These are the activations of a small neural network, seen along a few directions. Each row is one input.
In each table, some parts of the input vary, and every possible input appears once, in random order.
Descriptions start from the smaller parts, as in this example, which fits no table here: values(3) and (point or ring(9) or (line(4) and ring(8))).
Shared parts are said once, and a part with two or three values counts as separate values.

Other details of the inputs vary at random and push rows far along two fixed directions, the same in every table; ignore that.
To show where, the next rows are all for the same input, with only those details redrawn:
[ 12  14 -14  -6   5  -3 -14 -14  10   6 -11   7   1  18  11]
[ 15 -24  16   0 -19   2  -5  29  -2 -22 -14 -30 -11   3 -22]
[  4  -9 -17 -15  11 -22   9  34  -1  11   9  20  14 -15   7]
[ 13   7  -9  -6   1  -2 -12  -6   8   1 -11   1  -1  15   6]
[  4  -9 -17 -15  11 -22   9  34  -1  12   9  21  14 -16   8]

A family of inputs:
R1: [-14 -13  -4  -5   6 -13   0  33   4   7  14  38  17 -15   8]
R2: [-15  16 -16  19   3  12   3 -21 -15  -1 -16  -2   3  -4  -3]
R3: [-19  15  -6   5  -7  20 -11 -32  -9  -4 -11  17   6  -4  19]
R4: [ -8  -4 -23 -14   4  -7  20  17 -25   7   5  14  16 -38  14]
R5: [-15  18  10   1   0  10  -9 -30  12   3  15   9   0   8  17]
R6: [ 12  14   6  30  18  11   1 -40   6   6   1   1  -8  18  -5]
R7: [  8  -3 -11 -10   5 -12  -1  17   2   5  -1   9   6  -2   5]
R8: [ -7  13  -2 -17  -5   4   3 -22  -1   9   0 -11  -7   6   6]
R9: [-23 -22  38  -1 -33  16   1  13  -6 -22   2 -27 -16  -6 -23]
R10: [  9   6  21  18   3  19 -10 -43  10  -1   6  14  -6  14  10]
R11: [ 25   8   2   3  13   5   4 -36   4  10   7   6  -3   6  13]
R12: [-20   4  -7   5  20 -17  25  20  -2  17  30  10  10 -21  -2]
R13: [  6 -17  28  -3 -21   7   8  13  -4 -20   8 -46 -15  -7 -17]
R14: [-20  26  -3   8   4   9  -2 -36   3  10  -6 -11 -10  20  -7]
R15: [ -1  20 -10  20  11   3 -16 -20  12   1 -17   2  -4  30  -7]
Q: Describe the family of inputs behind these rows.
A: values(3) and (point or line(4))
Q: Changing only the values(3) part turns R5 into R13. The same change can be made to R1. Which row results?
A: R7
Q: Change only the values(3) part in R14. List by row number the other rows that result.
A: R8, R9
Q: Change only the line(4) part in R6. List by row number the other rows that result.
A: R2, R12, R14

A family of inputs:
R16: [  4   9  -2  -3   9  -3 -12 -16  14   8  -9   5   4  19  10]
R17: [ -1  19 -36 -19  31 -26   0 -10  10  40  15  43  23   3  36]
R18: [ -2  -4  21  24 -12   9   7 -12   2 -13  -4 -15 -17   6 -20]
R19: [ 23  23 -10   6  -4  10 -25 -51   7  -8 -31 -12  -4  33  12]
R20: [  8 -27   6   8  -9  -8  13  55 -11 -15  -5 -17  -6 -17 -28]
R21: [ 12  -6  -4 -13  -6  -9   7  18  -6  -8  -7  -1   3 -14   2]
R22: [  2  -8  20  14 -17  11   4 -25  -1 -12  -3 -24 -12   9 -11]
R23: [ -6 -36  26  12 -14  -3  29  34 -11 -14  14 -17  -2 -25 -28]
R24: [ -9  10 -25 -32  26 -30  12  14   9  35  19  47  22 -18  35]
R25: [ 12  15   2  -6  -4   7 -22 -32  14   0 -15 -14 -13  30   5]
R26: [  0  22   5  13   1  16  -9 -58   7  -3  -3 -17  -9  29  10]
R27: [  2  -2 -34 -14  28 -29  21  34  -9  22  16  41  31 -27  17]
R28: [  9  -8  23   7  -8  17  -3 -21   0   1  -1  -8 -13   0 -10]
R29: [-20   0  -3  -4 -14   6   6  12  -5   1  -2 -10   4 -28   3]
R30: [  8 -12   2  -1  -2  -1  -1  16   2  -3  -6 -17  -4   9 -13]
R31: [-11   5 -27 -15  35 -32   9  16  10  33  19  51  25 -14  24]
R32: [  6  -8  -4 -14   0  -7   1  17   0   4   1  -7  -3  -3  -3]
R33: [-23 -19   9   1  -9 -14  27  55 -21  -6  11  -4   4 -28 -33]
R34: [  4   0  25  23  -2  10   3   6  -5 -16   8 -27 -15   1 -18]
R35: [ 21  28 -10  -1  -4  15 -26 -51   7  -8 -29 -12 -11  32  10]
R36: [ 2 -8  3  0 -1 -5 -5 11  8 -1 10 12  9  0  5]
R37: [-19 -24  16  -1 -17  -4  22  43 -21 -15   5 -21   3 -20 -35]
R38: [ 20  28  -9  -5  -6  14 -20 -43   7  -7 -27 -11 -11  28  12]
R39: [ 13  19 -16   8   9  -2  -9 -12   2   1 -16   9   0  15   4]
R40: [  9 -15 -11  -9   0 -10   6  23  -5   4   3  -5   3  -5  -2]
R41: [-16  30 -26 -16  30 -13  20 -26   4  32  29  41  16 -11  40]
R42: [ 12 -10  -1   6   0  -2  -2  14  -5 -14 -12 -10  -2   0 -14]
R43: [ -6  -4  17   3  -6   7  10 -10  -4 -11  10 -20  -9  -4  -5]
R44: [  9  26   4  11   2   9 -28 -42  22   0 -26  -5 -14  42   5]
R45: [ -3  21 -19 -13  28  -6  11 -28   6  45  21  55  14 -13  33]
R46: [-12 -28  13  10   0 -10  28  29  -8  -4  20   2   2 -28 -20]
R47: [ 11  14 -18 -10   3   1  -9 -16   3   5 -11   0  -2   8  10]
R48: [ 19  -2  -2   2  -8   3 -10  -8  -4 -12 -19 -19  -3  12  -3]
R49: [ 14  -1  -2  -7 -10   7  -9  -4   2  -7 -12 -21 -13  12  -6]
R50: [ -6  22 -30 -26  29 -24  -2 -15  14  36  11  47  20  -2  39]
R51: [ 14  23  -1   6   3  12 -27 -46  19   2 -21 -13 -10  46   6]
R52: [-10  -1 -16 -28  12 -21  13  33   5  20  31  54  26 -31  30]
R53: [ 10  30   7  14   5  20 -18 -59   5  -2  -1 -21 -11  30  13]
R54: [ -3  26 -41 -10  37 -25   4   0  10  40  12  49  17   2  26]
R55: [ 10 -13  19   5 -21   7 -19  -4   7 -18  -3 -18  -6  14  -4]
R56: [ 11   3 -13   4  10  -8  -3  -1   0  -5 -12   8   6   1   1]
R57: [ 11  -4  -2   8  -3   1  -2  15   2  -6 -11 -12 -11  11 -15]
R58: [  4   1 -12  -1  13  -6  -5   3   7   8  -2   2  -1  10  -3]
R59: [-28  17 -32 -12  26  -5   5 -10 -11  26  13  57  25 -10  37]
R60: [  0 -30  26   8 -17  -3   4  54  -1 -23   9  -1   0 -16 -22]
R61: [  8   5  10  -3 -14   9 -23 -23  14 -10  -4  -4  -7  17   7]
R62: [  3 -11   2 -10   2 -13  -3  10   5   7   1   2   7   0   7]
R63: [  2  -6  -3  -1  11 -12  -2  14   7   7   3   5   1   4  -4]
R64: [-14  28  -9  21  -3  24 -24 -48  10  -1 -24 -14  -5  16   4]
R65: [-16 -20  22  -7 -28   3  14  29 -20 -21  -2 -33  -8 -16 -35]
R66: [  7   5  23  18  -1  17  -2 -14  -2 -15   5 -31 -11  10 -11]
R67: [-20 -13   6  18 -14   4   8  34  -9  -8  -5 -17   0 -28 -19]
R68: [-20  17 -25   0  39 -19  22  -9   2  29  33  44  21 -16  24]
R69: [-13  25   0  16  -6  28 -25 -46  -2 -10 -26   4 -14  32   8]
R70: [ -7 -23  31  22 -11   4  19  28 -10 -24  10 -30 -14 -11 -30]
R71: [  8  19   5  12  -3  15 -33 -46  23  -9 -13   0  -9  38   7]
R72: [  8  10 -19   2  12  -1  -7  -9   5   5 -11   5   1  10   2]
R73: [  9  -6  22  -4 -25  12 -17  -4  11 -19  -4 -17 -13  11  -2]
R74: [ -1   8 -41 -17  32 -25  16  19   1  34  19  43  25 -12  23]
R75: [-27  28 -40  -1  25  -8   5 -14   4  35   9  39  29 -19  32]
R76: [ 13 -14  27  15 -11  19  -5 -21  -2  -2  -4 -17 -12   7 -14]
R77: [-24 -18   4   2  -2   5   5  22 -20 -10   2  11   2 -17  -5]
R78: [ 18   0   0   7  -5   4  -8  -7  -1 -16 -22 -14   0  12  -7]
R79: [  4  12   1  -9  -5   7 -18 -19  14  -3   1  16   3  10  16]
R80: [-12  32  -7   8 -13  27 -26 -57   9  -1 -25 -18  -8  15  12]
R81: [  8   7  17  24   2  17  -7 -29   6   6  -7   3 -14  14 -10]
R82: [-19  23 -10   2   5   2  -2 -25  -2   5  -5   5   2  13  -7]
R83: [  1  -6  23  -1  -5   6  13  14  -9 -10  18 -24 -10 -16  -6]
R84: [ 13  -7  -3   3  -4   4  -1  11  -2  -8 -13 -17  -2   6 -11]
R85: [ -1 -41  19  -7 -16 -11  10  60  -7 -15  20   2  13 -29 -10]
R86: [ 15  14 -14  -8   2  -3  -9 -19   1  -2 -15   5   3   5  12]
R87: [-17  25  -7 -15  -6   4   3 -23  -4   7  -5   1  -1   6   3]
R88: [  9 -28  19 -12 -21   0   6  42  -5 -16  -4 -36 -16  -8 -24]
R89: [ 14  27   1  -7  -5  13 -26 -47  19   2 -21 -14 -17  40  12]
R90: [  0 -25  29   1  -8  -1  20  39 -18 -16  25 -29  -7 -31 -18]
R91: [  1 -19  18   6 -10   3  -6  25   6 -20   5   1   1  -4 -13]
R92: [ -6   2 -26 -10  30 -34  15  35   4  33  22  45  20 -16  15]
R93: [  9 -11  28  23  -4  20  -5 -19   2  -6  -6 -12 -16   8 -22]
R94: [ 10 -12   1  -4  -6  -2  -6   8   1  -2  -6 -21  -5  10  -8]
R95: [-25 -34  11 -13 -15   0  15  48 -29 -13  10   4   3 -37  -7]
R96: [ -7  13 -25 -13  25 -17   3   5  12  25  24  60  31  -8  33]
R97: [-31  -4 -20 -28  12 -13  20  28 -21  19  22  50  20 -38  29]
R98: [-20 -15   2  -4  -9   7   0  10 -21  -7   0   6   5 -11   6]
R99: [ 11  16 -16 -15   1   3  -6 -15   7   8  -8  -1  -7  14  12]
R100: [ 17  29 -11  -6  -6  18 -22 -45  11  -2 -27 -15 -15  32  11]
R101: [  1  -3  17  16   7   6   5   4  -5 -10  15 -19  -7  -5 -12]
R102: [-10 -37  20  -3 -14 -11  34  41 -14  -7  24  -6   0 -41 -19]
R103: [-19 -29   9   7 -21   2  11  39 -15 -10   1 -27   7 -36 -16]
R104: [  8 -15  23  15  -2  13   5  -6  -2   2   3  -4  -5  -2 -16]
R105: [-18  -1  -2  -7  -9  -6  10   6 -14   1   3  -6   7  -6 -11]
R106: [  6 -10 -10  -1   7  -6   3  20   0   1  -1  -2  -2   0 -10]
R107: [ -6 -32  27  -2 -22  -2  29  32 -11 -14  14 -18  -9 -30 -21]
R108: [ -9 -13  10   8   5  -3  23  14  -8  -4  21  -7   4 -14  -7]
R109: [  7  -6  20  16 -16   6 -16   4  11 -19  -6 -10 -11  15 -12]
R110: [ 14  -9  -5  -1  -8   1  -4   7  -5  -7 -12 -19  -2   4  -6]
R111: [ 18   2   6  16 -10   4 -11  -2   0 -22 -27 -17 -10  14 -15]
Q: Describe the family of inputs behind these rows.
A: line(6) and (values(3) or line(4) or line(9))
Q: Changing only the line(6) part turns R50 into R31. The same change can be made to R61. Which row results?
A: R71
Q: Changing only the line(6) part turns R55 into R36. The same change can be made to R26. Which row results?
A: R108
Q: Changing only the line(6) part turns R59 into R98. The same change can be made to R30. Which row results?
A: R94
Q: Start at R81 and move only the line(4) part, one step at a time. The first step leads to R18. Which rows follow, in order?
A: R70, R34
Q: Start at R52 and move only the line(9) part, one step at a time. The first step leads to R73. Which rows follow, in order?
A: R24, R89, R88, R99, R100, R38, R21
Q: Start at R52 and move only the line(6) part, one step at a time. The first step leads to R79. Which rows follow, in order?
A: R85, R96, R91, R60
Q: Change only the values(3) part in R103. List by row number the other rows that result.
A: R98, R105
Q: Change only the values(3) part in R82. List by row number the other rows that result.
A: R64, R77

A family of inputs:
R112: [-20   4   3  -3   8  -1   2   6   5  12  18  17   7 -15  10]
R113: [ -1  37 -23  -3   6   9 -11 -39  -2   3 -19   7   1  16  17]
R114: [  1   2 -11 -11  -8  -4  -7   1   9   0  -6   4   9  -3  14]
R115: [  4  -3  -7 -12  14 -19  27  12  -7  20  26   2   6 -22   5]
R116: [ 14  26  -1 -13   8   6  -4 -48  14  16   8   3  -4  20  26]
R117: [-14  25  -9  -4   1   5  -9 -47   8  13  -3  25   0  17  20]
R118: [  9  -3   9  11   7   0  -8 -13   7  -6   0  10  -2   4   7]
R119: [-20 -15 -24 -12  15 -19  24  35 -23  22  18  28  23 -41   6]
R120: [ -2  31 -13  16  15   7  -9 -44   9   8   2   9   5  24   9]
R121: [ 11 -26  20  -5 -14 -11   1  43  -3  -7   0  -6   2  -5 -18]
R122: [  2 -14  17  -6 -25  14  -7  14 -11 -32 -12 -24 -11  -9 -13]
R123: [ -4 -25  21  -1 -24  18  -7   9 -13 -20 -10 -25  -8  -6 -14]
R124: [  8 -27  21  -4 -22   1  -8  31  -2 -26 -11 -32 -15  11 -19]
R125: [ 18  -2   7  16  -4  13  -7  -7   6  -9 -15 -18 -18  18 -19]
R126: [-15  31 -18   4   8   3  -2 -47   3  16  -7  16  -1  16  12]
R127: [ 13  -7  19  27  -4   9  -3  -7  -1 -17 -14 -24 -12  12 -17]
R128: [ -1 -11 -22 -15  25 -32  20  46  -5  20  17  30  23 -29  -4]
R129: [-5 -6  7  5  2  1  2  5  3 -5 19 10  8 -4  1]
R130: [ -7  -5 -27 -17  24 -29  20  44  -6  20  13  23  18 -15  10]
R131: [ 18 -30  28   9 -21   9  -4  25   2 -21  -5 -20 -18   3 -24]
R132: [  2  10 -16   0  -4   0  -5  -4   4   2 -14 -10   3   2   5]
R133: [-11   9  16  18  -7  16  -6 -15   1 -10  -8 -25 -15   9 -15]
Q: Describe the family of inputs behind these rows.
A: values(2) and (point or ring(10))
Q: Changing only the values(2) part turns R123 into R119. The same change can be made to R131. Which row results?
A: R125
